Sugi: [ 7.92 -7.82 -8.04  7.84 -7.12 -7.37  6.36 -7.69 -7.67  7.98 -7.70 -5.12
 -7.81 -7.71 -7.60  7.71  2.80  7.69  7.94 -8.05  7.62  7.84 -8.11  7.96]
rul: [ 8.06 -7.93 -7.36  5.96 -5.32 -8.24  7.73 -7.56  7.91  7.61 -6.65 -5.11
 -8.05 -7.99 -8.21  7.48 -4.66  7.51  6.24 -7.88  7.86 -7.37 -7.00  7.84]
leno: [ 7.58  1.41 -8.06 -7.91  7.92 -3.71  7.87 -8.01  5.67  7.77  7.87  7.88
 -8.10 -5.70 -7.51 -5.11 -7.87  8.17 -7.91 -7.98  5.96  7.25  5.91  5.97]
find: [ 7.58  1.41 -8.06 -7.91  7.92 -3.71  7.87 -8.01  5.67  7.77  7.87  7.88
 -8.10 -5.70 -7.51 -5.11 -7.87  8.17 -7.91 -7.98  5.96  7.25  5.91  5.97] => leno
both Sugi leno:  => [7.92]
find: [ 8.06 -7.93 -7.36  5.96 -5.32 -8.24  7.73 -7.56  7.91  7.61 -6.65 -5.11
 -8.05 -7.99 -8.21  7.48 -4.66  7.51  6.24 -7.88  7.86 -7.37 -7.00  7.84] => rul
both leno Sugi:  => [7.92]

Giti: [ 0.13 -0.04 -1.22 -0.80 -3.55 -4.97  5.19  0.07]
Zogel: [-5.78 -2.00  2.14 -2.44  4.72  0.12 -3.88 -7.06]
Gedi: [ 0.14  2.82 -1.74 -1.55 -4.59 -3.34  3.05  2.79]
suz: [ 0.59  5.26 -3.01 -3.24 -2.09  1.05 -0.87  0.98]
tudak: [-2.10 -4.99  2.93  2.56  2.82 -1.61 -0.03 -1.40]
rov: [-2.00 -5.33  2.90  2.67  3.09 -0.99  3.47 -1.31]
zamig: [-1.46 -5.80  3.50  3.37  5.25 -1.15  0.01 -0.96]
Vid: [-0.60  1.86  0.03 -1.41  4.14 -1.15 -2.44 -0.71]
Gek: [-0.62 -1.41 -0.51 -0.50  3.48 -4.63  4.28 -1.61]
mufa: [ 3.06  4.19  5.26  0.04 -0.59  4.09 -2.82  3.58]
dozem: [-1.15 -1.24 -0.26  3.48 -1.88 -0.60  3.36 -2.43]
both zamig Vid:  => [-1.15]
both suz mufa:  => [5.26]
both Zogel Vid:  => [-2.44]
both zamig dozem:  => [-1.15]
both dozem Gek:  => [3.48]

Lato: [-2.53  0.80  3.33  2.21 -2.31  2.69 -0.58 -0.34 -1.31  2.55 -0.88 -0.04
  2.29  2.85  2.71  0.89  2.66 -1.83  2.55 -4.09  2.42 -3.51  2.64 -1.18
 -0.40 -0.22  3.50 -4.11]
Lezib: [ 3.88  2.05 -2.82 -4.52  0.00 -2.80 -3.24 -3.94 -2.72 -4.16 -6.02 -2.93
  2.45 -0.94 -4.68 -4.89 -1.75 -3.61 -4.47  2.80  2.20  1.30 -4.29 -3.41
 -2.61 -4.10 -1.34  4.01]
lar: [ 2.87  3.09  2.25 -1.97 -0.10  3.74 -4.63  4.02 -5.43 -0.46 -3.69 -4.15
  4.50  4.78 -2.21 -2.80  1.73 -4.14  1.64  2.16  4.84  1.37 -0.59 -4.61
 -4.92 -4.29  3.34  2.18]
Nelek: [-2.19 -3.59 -1.85 -5.35  1.08 -1.39  0.97  1.72  1.55 -4.84 -5.68 -6.35
 -1.28 -0.42 -5.16  2.18 -2.79  1.34 -0.20  1.11 -4.14  0.49 -4.15  1.20
  1.38  1.50 -2.19  0.21]
tozu: [-3.05  0.55  2.18  0.22  4.01  1.87 -2.04 -3.90 -2.19  1.92 -0.65 -1.21
 -3.61  1.60  1.14  0.74  2.67 -3.59  1.59 -4.24  2.41 -4.01  1.21 -2.30
 -1.22 -2.99  2.50 -3.60]
both lar tozu:  => [2.18]
find: [-2.19 -3.59 -1.85 -5.35  1.08 -1.39  0.97  1.72  1.55 -4.84 -5.68 -6.35
 -1.28 -0.42 -5.16  2.18 -2.79  1.34 -0.20  1.11 -4.14  0.49 -4.15  1.20
  1.38  1.50 -2.19  0.21] => Nelek
find: [-3.05  0.55  2.18  0.22  4.01  1.87 -2.04 -3.90 -2.19  1.92 -0.65 -1.21
 -3.61  1.60  1.14  0.74  2.67 -3.59  1.59 -4.24  2.41 -4.01  1.21 -2.30
 -1.22 -2.99  2.50 -3.60] => tozu
find: [-2.53  0.80  3.33  2.21 -2.31  2.69 -0.58 -0.34 -1.31  2.55 -0.88 -0.04
  2.29  2.85  2.71  0.89  2.66 -1.83  2.55 -4.09  2.42 -3.51  2.64 -1.18
 -0.40 -0.22  3.50 -4.11] => Lato

fipuv: [-0.12 -1.72 -3.57 -4.55 -2.95 -3.39 -1.25  2.18 -1.24 -3.97  1.45  2.06
 -0.47 -1.46 -1.50  2.19 -3.63 -0.74  1.76  0.73 -2.87  0.63 -4.77 -1.91
  0.07 -0.72]
bup: [-0.69  1.10  2.41 -3.26 -2.39  0.68  3.26  0.11 -1.65 -1.27 -0.16  3.45
 -1.17  3.01 -1.76  0.24 -3.17  0.72 -0.36 -0.40 -2.53 -1.22  1.59  1.15
 -1.55 -1.54]
pini: [-2.18 -3.30  0.07 -7.48 -5.44  0.67 -0.99  0.92  1.65  1.70  0.04  2.05
 -4.14 -2.94  1.88 -1.19  2.71 -0.73  1.34  0.73  1.99  2.19  0.68 -3.66
  1.71  1.50]
gidor: [-1.48  2.48  1.43 -0.04 -0.32  1.11  2.18 -4.36 -2.30 -0.88 -2.67  2.54
 -2.91  2.84 -1.90 -4.37  0.07  1.10 -4.10 -2.53 -2.41 -4.24  0.48  1.92
 -1.96 -1.32]
maf: [ 1.02 -2.35 -0.28  2.34  1.70  1.13 -2.31  1.99  2.95  3.02  1.18 -2.63
  2.04 -2.81  2.83  1.76  5.15 -0.89  2.28  1.70  4.11  3.33  1.28 -1.42
  2.05  1.89]
both maf fipuv:  => [1.76]
both pini gidor:  => [0.07]
find: [-0.69  1.10  2.41 -3.26 -2.39  0.68  3.26  0.11 -1.65 -1.27 -0.16  3.45
 -1.17  3.01 -1.76  0.24 -3.17  0.72 -0.36 -0.40 -2.53 -1.22  1.59  1.15
 -1.55 -1.54] => bup

Savos: [ 0.10 -6.52 -5.13 -3.48]
gapa: [-3.12  4.12  4.11  3.46]
fugat: [ 0.10 -6.52  4.12 -1.08]
Sib: [2.13 0.09 0.09 4.12]
both Sib fugat:  => [4.12]
both fugat Sib:  => [4.12]
both Sib gapa:  => [4.12]
both gapa fugat:  => [4.12]

von: [ 0.04  0.03 -3.56  3.33  5.86]
mitov: [ 0.06 -0.34  2.41 -2.82 -6.19]
zabun: [-0.01  3.33  5.45 -5.60 -6.66]
goman: [ 5.86 -0.01  4.76  0.03 -5.49]
tapi: [-0.09 -0.07 -5.17  5.14 -5.26]
Tosuf: [-0.02  0.02 -5.25  0.05 -4.92]
voda: [ 0.05 -0.13  3.20 -3.75 -3.70]
Rol: [-0.02 -0.16  3.46 -3.70 -5.55]
Vib: [ 0.06  0.24 -3.10 -3.71 -2.85]
both Rol voda:  => [-3.70]
both voda Tosuf:  => [0.05]
both von zabun:  => [3.33]
find: [ 5.86 -0.01  4.76  0.03 -5.49] => goman
both zabun goman:  => [-0.01]

Rut: [-1.71  0.85  2.55 -1.01  0.20 -0.36  0.44  2.10 -1.65 -3.25]
vebe: [ 0.09 -3.52  2.03  0.85  1.28 -0.50 -1.67 -2.27  1.82 -6.02]
komid: [ 0.66 -1.32 -1.45  0.16  1.08 -0.41 -0.38 -1.40  0.80  1.20]
Fovap: [-1.46  0.79 -2.55  1.51 -0.52  5.33  2.37 -0.45 -0.99  1.52]
pazo: [-3.31  5.32 -0.31 -4.50 -1.52  3.73  2.32 -6.40  0.86  7.08]
bav: [-1.32 -3.59 -3.00 -2.95  4.30  0.59  3.45 -3.92  5.65  3.00]
res: [-0.44 -1.45 -3.51  0.84 -3.18  2.40  2.18 -4.04 -1.17  7.57]
kon: [ 2.24  0.18 -1.10  3.11  3.46 -1.86  3.45  0.41 -3.15  1.37]
Vuv: [ 0.67  1.54  3.90  1.72 -1.31 -0.90 -3.22  3.89 -4.25 -2.26]
Baz: [ 0.09 -3.52  2.03  0.85  1.28 -0.50 -1.67  4.87  1.82 -6.02]
kodib: [ 0.17  1.75 -2.64 -1.49 -0.71  0.58  2.18 -3.71  1.59  5.38]
both kodib res:  => [2.18]
both komid res:  => [-1.45]
both bav kon:  => [3.45]
find: [ 0.09 -3.52  2.03  0.85  1.28 -0.50 -1.67 -2.27  1.82 -6.02] => vebe

Zef: [-3.32  2.67 -5.26 -1.94 -4.00  1.39 -2.65  7.03  7.91 -4.40  0.51 -3.80
 -5.68 -1.57]
Dedo: [ 1.20 -1.66  7.20 -0.55 -6.26  0.05  4.32 -4.40 -4.37  3.00  1.37 -3.29
 -6.67 -4.26]
sutu: [-3.32  2.67 -2.64 -2.63 -4.00  1.39 -2.65  7.03  7.91 -4.40  0.51 -3.80
 -5.68 -1.57]
rovo: [ 1.58 -1.39  6.44 -1.03 -5.43  0.51  2.02 -3.22 -3.59  3.94  1.96 -4.84
 -6.47 -3.24]
neb: [ 0.25 -0.61 -2.64  0.51 -5.52 -1.36  5.07 -3.26 -5.62 -4.84  3.50 -2.63
  7.21 -4.45]
zoko: [-2.86 -4.39 -2.65 -2.26 -3.48  1.69 -4.84  6.78  7.64 -2.84  2.32 -4.01
 -3.69  1.60]
both sutu zoko:  => [-2.65]
both sutu Dedo:  => [-4.40]
both neb zoko:  => [-4.84]
both zoko rovo:  => [-4.84]
both Dedo sutu:  => [-4.40]
both Zef neb:  => [0.51]
both Zef zoko:  => [-2.65]

bek: [ 0.88 -0.89  0.14  0.16 -0.38 -0.10 -0.39  0.37  0.07 -0.23  0.09  0.12
  0.06  0.46  0.56  0.24 -0.74 -0.14 -0.54  0.17 -0.46  0.07  0.02  0.98
 -0.26  0.21 -1.23 -0.40  0.67 -0.46 -0.91]
pavi: [-1.15 -1.87 -2.95  0.25 -0.93 -0.10  1.65 -7.82 -5.54  4.88  0.89 -0.65
  2.81  0.18 -1.62 -3.34  2.68 -3.17  2.30 -3.85  0.75 -5.69  0.77 -3.71
 -2.92 -0.87  4.85  0.93 -0.27  5.28  2.64]
bisun: [-0.05  0.89  0.83 -0.94  0.99 -0.36  0.12  1.55 -0.03 -1.07 -1.10  0.07
 -0.29  0.21  0.18  0.41  0.64  0.67  1.24  1.57  0.18  0.65  1.34 -0.27
  0.92  0.68  0.87  0.67 -0.17 -0.15  0.24]
fera: [-0.62  2.85  2.11 -3.32  2.97 -0.64  0.07  2.90 -0.98 -1.82 -3.73  0.16
 -0.70  0.68  0.02  1.72  2.49  2.07  4.60 -0.27  0.56  1.22  4.62 -1.20
  2.62  1.63  2.83  1.43 -0.85  1.10  0.86]
ral: [-0.30  0.35  0.89 -1.33 -0.07  1.70 -1.95 -1.39  0.32  2.78 -0.88  0.39
 -1.68 -0.15 -0.77  4.65  0.46  2.40  1.08 -3.57 -1.39  1.66  0.49  2.04
  1.23 -2.04 -4.70 -3.38 -2.01  2.03 -2.28]
zad: [-1.38  0.44 -0.41 -0.65 -0.18  1.52 -0.67 -3.59 -0.92  3.70 -0.05  0.08
 -0.62 -0.57 -1.60  2.30  1.43  0.94  1.41 -3.72 -0.52 -0.32 -0.01 -0.23
  0.16 -2.26 -1.46 -2.20  0.18  2.99 -0.29]
Loku: [ 0.68  1.39  1.41 -1.33  1.40 -0.49 -0.27  2.93  0.47 -1.99 -1.73  0.17
 -0.64  0.25  0.53  0.96  0.46  1.25  1.39  2.32  0.09  1.47  1.86  0.18
  1.56  1.05  0.61  0.78 -0.01 -0.73 -0.03]
both pavi fera:  => [-0.27]
both bek ral:  => [0.46]
find: [-1.38  0.44 -0.41 -0.65 -0.18  1.52 -0.67 -3.59 -0.92  3.70 -0.05  0.08
 -0.62 -0.57 -1.60  2.30  1.43  0.94  1.41 -3.72 -0.52 -0.32 -0.01 -0.23
  0.16 -2.26 -1.46 -2.20  0.18  2.99 -0.29] => zad

daki: [ 0.92  0.31 -0.05  3.62]
reb: [ 1.32  0.43 -0.31  0.78]
Vop: [6.20 0.23 0.10 4.64]
Kuri: [6.87 6.86 0.57 5.15]
Vod: [5.05 3.48 0.04 3.62]
venid: [ 4.57  0.58 -0.07  3.48]
Muru: [-6.10  0.78 -1.35 -5.49]
gepe: [ 6.39 -1.11 -0.74  2.32]
ziku: [3.47 0.48 2.12 6.87]
both venid Vod:  => [3.48]
both Kuri ziku:  => [6.87]
both Vod daki:  => [3.62]

par: [-0.54 -1.17  1.28  1.27 -5.24]
dege: [-0.37  4.63  6.25  0.46 -1.71]
suber: [-0.37  0.01  6.12  5.75 -1.02]
Lim: [-2.77  5.75  6.01  6.13 -7.44]
kiba: [-5.24  0.03  0.02  6.11 -7.50]
kud: [-2.46  4.86  6.21  0.33 -2.63]
Vizu: [-1.65  1.73  4.62  5.19 -1.17]
momu: [-0.58  0.05  5.88  1.58 -3.27]
denin: [-1.43  0.04  6.10  4.86 -0.95]
Kabu: [-0.41  0.02  3.73  0.62 -1.31]
pove: [-2.76  6.12  6.10  4.63 -1.18]
Lede: [-0.79 -0.02  4.46  3.03 -1.20]
both Vizu par:  => [-1.17]
both par kiba:  => [-5.24]
both denin kud:  => [4.86]
both Kabu kiba:  => [0.02]
find: [-0.37  4.63  6.25  0.46 -1.71] => dege
both dege pove:  => [4.63]
both Lim suber:  => [5.75]

nop: [ 1.49  2.21  3.42 -3.16  2.53  6.37 -2.71]
mov: [ 1.30  1.49  0.14  0.76 -2.06  6.80 -1.50]
sokid: [ 1.62  2.08  3.17 -3.26  2.41  6.17 -2.75]
bifo: [ 1.30 -1.27  0.14 -4.80 -2.06  2.10 -1.50]
lafog: [ 1.50  0.20  0.75 -4.30  0.19  4.83 -2.54]
debi: [ 2.18  0.15  0.76 -4.30  0.19  4.83 -2.61]
both debi mov:  => [0.76]
both nop mov:  => [1.49]
both mov nop:  => [1.49]

sadof: [ 0.87  0.17 -3.41  3.39 -0.84 -1.76 -0.82 -1.05 -0.64  2.03 -1.19 -0.71
 -2.32  1.25 -3.09 -1.23  2.79  0.17  2.07  0.41  0.02  3.97 -1.88  0.42
  2.93  0.75  0.55 -0.60  0.25  1.39  2.02  0.98  0.88 -0.88 -0.17 -3.63
 -0.48 -0.21  0.61 -0.83  0.14  2.92  2.34 -0.12 -1.33  1.97 -0.62 -1.17]
Lem: [ 1.40  5.02 -4.52 -0.68  0.11 -1.08 -0.82 -1.05  0.46 -0.54 -1.19  1.72
 -0.27  1.25  0.33 -0.74 -1.75 -0.36  0.94  4.18  0.02  3.97  2.39 -0.81
  1.18 -0.28  0.40  1.31 -2.54  0.66  0.24 -0.20  0.88 -0.88 -0.50 -0.28
 -0.96  1.74  1.37  1.12  1.75  1.93  2.34  4.03 -1.33  1.64  1.39  0.29]
sab: [ 0.87  2.60 -2.31 -0.68  0.11 -1.08 -0.28 -0.48  0.46 -0.54 -1.19  0.91
 -0.27  0.43  0.33 -0.50 -0.84 -0.36  0.94  1.92  0.02  1.78  0.97 -0.50
  0.74 -0.28  0.12  1.31 -1.99  0.30  0.24 -0.20  0.88 -0.88  0.43 -0.28
 -0.48  0.77  0.61  0.47  1.35  0.93  1.43  1.96 -0.65  0.65  0.72  0.29]
velo: [ 1.40  5.02 -4.52 -0.68  0.11 -1.08 -0.82 -1.05  0.46 -0.54 -1.19  1.72
 -0.27  1.25  0.33 -0.74 -1.75 -0.36  0.94  3.43  0.02  3.97  2.39 -0.81
  1.18 -0.28  0.40  1.31 -2.54  0.66  0.24 -0.20  0.88 -0.88 -0.50 -0.28
 -0.96  1.74  1.37  1.12  1.75  1.93  2.34  4.03 -1.33  1.64  1.39  0.29]
mif: [ 2.96 -1.04 -1.75 -0.68  2.96 -3.10  1.35 -1.62 -3.93  4.60  1.19  3.34
  2.81  2.49 -3.09 -0.74  1.89  1.77  3.19 -0.35 -1.68 -1.52  6.67 -0.50
  2.05  1.78  0.26 -4.42  0.25 -0.43  0.24 -4.90 -4.43 -1.65 -0.83  3.07
 -1.45  4.66  3.66  0.47  0.14  3.92  2.34  4.03 -0.31  1.64  0.72 -2.63]
Poto: [ 1.40  6.23 -4.52 -3.39 -1.79  0.93 -1.91  1.23  1.56 -3.11  0.60 -0.71
  0.76  0.84  5.46 -0.01 -2.65 -0.89 -2.44  0.41  3.42  1.78  0.97  0.42
  0.30 -3.38  0.69  7.04 -2.54 -0.43  0.44 -1.37  2.20  0.28 -0.50  0.84
 -2.42  1.74  0.61  1.12  0.55 -1.07 -1.28  4.03  0.03  0.32  2.73  1.02]
Linof: [ 2.96  1.38 -2.86 -2.03  2.96 -2.43  0.81 -1.62 -2.83  3.32  0.60  3.34
  2.81  2.49 -1.38 -0.74  0.07  1.23  2.07  0.41 -0.83 -0.42  6.67 -0.50
  1.62  1.78  0.40 -2.51 -0.87 -0.43  0.24 -3.72 -3.10 -1.65 -0.83  3.07
 -1.93  4.66  3.66  1.12  0.55  2.92  1.43  0.97 -0.31  1.97  1.39 -1.90]
Dapap: [ 0.87  2.60 -2.31 -0.68  0.11 -1.08 -0.28 -0.48  0.46 -0.54 -1.19  0.91
 -0.27  0.43  0.33 -0.50 -0.84 -0.36  0.94  1.92  0.02  1.78  0.97 -0.50
  0.74 -0.28  0.12  1.31 -1.99  0.30  0.24 -0.20  0.88 -0.88 -0.50  0.84
 -1.45  0.77  0.61  1.12  0.95 -0.07  0.53  2.99 -0.65  0.98  1.39  1.02]
sanug: [ 0.87  5.02 -3.41 -3.39 -1.79  0.93 -1.91  1.23  1.56 -3.11  0.60 -0.71
  0.76  0.43  5.46  0.23 -2.65 -0.89 -2.44  0.41  2.57  1.78  0.97  0.42
  0.30 -3.38  0.55  5.13 -1.99 -0.43 -2.44 -1.37  2.20  0.66 -0.33  0.84
 -1.93  0.77  0.61  0.79  0.14 -2.06 -2.18  4.03  0.03  0.32  2.73  1.75]
find: [ 2.96 -1.04 -1.75 -0.68  2.96 -3.10  1.35 -1.62 -3.93  4.60  1.19  3.34
  2.81  2.49 -3.09 -0.74  1.89  1.77  3.19 -0.35 -1.68 -1.52  6.67 -0.50
  2.05  1.78  0.26 -4.42  0.25 -0.43  0.24 -4.90 -4.43 -1.65 -0.83  3.07
 -1.45  4.66  3.66  0.47  0.14  3.92  2.34  4.03 -0.31  1.64  0.72 -2.63] => mif
find: [ 0.87  5.02 -3.41 -3.39 -1.79  0.93 -1.91  1.23  1.56 -3.11  0.60 -0.71
  0.76  0.43  5.46  0.23 -2.65 -0.89 -2.44  0.41  2.57  1.78  0.97  0.42
  0.30 -3.38  0.55  5.13 -1.99 -0.43 -2.44 -1.37  2.20  0.66 -0.33  0.84
 -1.93  0.77  0.61  0.79  0.14 -2.06 -2.18  4.03  0.03  0.32  2.73  1.75] => sanug

bolu: [-1.34  2.90 -2.73 -4.67  0.48  5.03]
fomid: [ 6.73  2.40  1.55 -0.09  4.03  5.04]
sibu: [-1.43 -5.02  3.11  1.34 -0.69  8.26]
riz: [ 4.63 -0.63  0.12  3.52 -0.05 -2.74]
rin: [-2.91  3.51 -1.94 -2.73  0.40  3.52]
Zopa: [-2.91  3.19 -1.94 -0.81  0.40 -0.66]
Besi: [ 1.33 -7.22  4.63  0.53  2.97  0.22]
fazos: [-1.34  2.90 -2.73 -2.73 -0.56 -5.38]
find: [ 4.63 -0.63  0.12  3.52 -0.05 -2.74] => riz
both riz Besi:  => [4.63]
both Besi riz:  => [4.63]
both fazos rin:  => [-2.73]
both riz rin:  => [3.52]
find: [-2.91  3.51 -1.94 -2.73  0.40  3.52] => rin
both rin fazos:  => [-2.73]

